These are the activations of a small network on made-up records, seen along a few directions, one row for each record.
Records have a field called U. Each example row is followed by its value.
Other fields move the rows too, some of them a lot.
(in the rows, 500 means zero)
Random noise pushes rows far along 2 fixed directions. That doesn't count. These rows show it; they differ only by the noise:
[357 424 430 548 683 608 564 392 472 584 299 511 511 466 579 547 427 318
 406]
[594 367 555 539 406 455 503 827 348 269 442 489 686 715 486 571 527 459
 606]
[609 399 556 571 410 455 456 677 420 373 487 467 638 674 388 540 491 541
 586]
[485 418 493 566 549 532 501 505 460 500 400 485 565 561 465 538 451 445
 491]

[624 373 621 653 614 587 510 402 491 603 340 466 620 509 478 533 340 568
 459]
u12
[472 476 458 545 553 493 522 438 544 560 464 530 475 380 498 452 514 442
 452]
u9
[398 490 482 499 709 618 551 380 528 553 341 540 514 370 660 520 392 345
 430]
u10
[390 527 402 508 642 562 517 191 582 709 464 544 303 277 575 501 459 329
 334]
u24
[592 440 596 560 485 530 475 534 470 567 554 496 511 563 461 478 377 576
 532]
u3
[652 463 538 563 419 484 469 577 445 424 500 459 588 581 491 491 451 553
 542]
u22
[583 446 487 514 429 500 475 610 443 398 490 501 570 614 454 495 513 506
 528]
u8
[394 738 420 355 321 399 545 444 573 452 716 454 309 422 368 497 651 564
 496]
u19
[419 478 479 494 631 544 587 615 442 409 348 558 551 444 677 551 499 283
 459]
u21
[330 532 422 395 543 535 623 720 381 332 460 623 570 448 737 602 631 261
 453]
u2
[477 512 535 457 407 484 450 556 478 489 577 494 450 504 523 505 613 569
 540]
u5
[376 480 450 379 618 513 599 598 460 425 372 505 537 501 682 537 534 332
 520]
u15
[448 336 515 508 579 561 575 725 265 339 270 589 671 588 777 522 450 334
 593]
u20
[515 513 495 558 605 567 463 181 682 744 490 441 454 458 371 420 352 639
 430]
u14
[468 548 422 514 607 529 537 319 602 586 463 496 411 404 523 474 461 452
 421]
u23

Which value of U does each new row have?
[578 579 530 560 532 475 352 142 719 722 627 409 413 421 223 419 350 738
 495]
u10
[452 504 445 581 571 573 419 151 604 716 548 462 417 422 354 435 431 549
 480]
u8
[702 551 569 557 360 420 353 453 594 492 681 449 496 544 284 470 412 723
 579]
u10
[377 718 430 279 270 384 613 701 485 270 690 472 375 495 464 557 742 490
 558]
u19
[547 535 446 586 546 543 424 233 599 682 480 477 424 430 331 431 417 618
 413]
u8
[589 489 522 397 360 439 460 832 365 253 634 488 654 615 510 521 574 515
 609]
u2
[246 727 354 236 393 446 701 685 430 313 531 528 341 378 698 572 731 297
 450]
u19
[549 361 577 511 506 490 559 683 459 396 386 479 674 668 555 567 466 442
 511]
u14
[410 526 456 523 661 601 523 390 489 562 367 524 468 389 642 508 393 326
 414]
u21
[520 335 569 540 539 565 563 525 476 504 377 525 643 558 648 500 393 467
 506]
u14
[472 504 498 486 567 462 539 524 545 498 425 480 538 497 532 542 496 458
 495]
u15
[392 571 368 475 710 576 595 288 608 655 362 521 369 317 585 458 481 374
 332]
u23
[557 580 513 542 486 489 329 185 619 703 686 461 461 388 248 428 416 731
 479]
u2
[546 497 480 595 534 509 480 396 509 570 465 455 507 512 402 511 453 531
 469]
u8
[241 677 369 336 484 417 627 423 554 488 521 486 320 385 566 529 630 370
 399]
u19
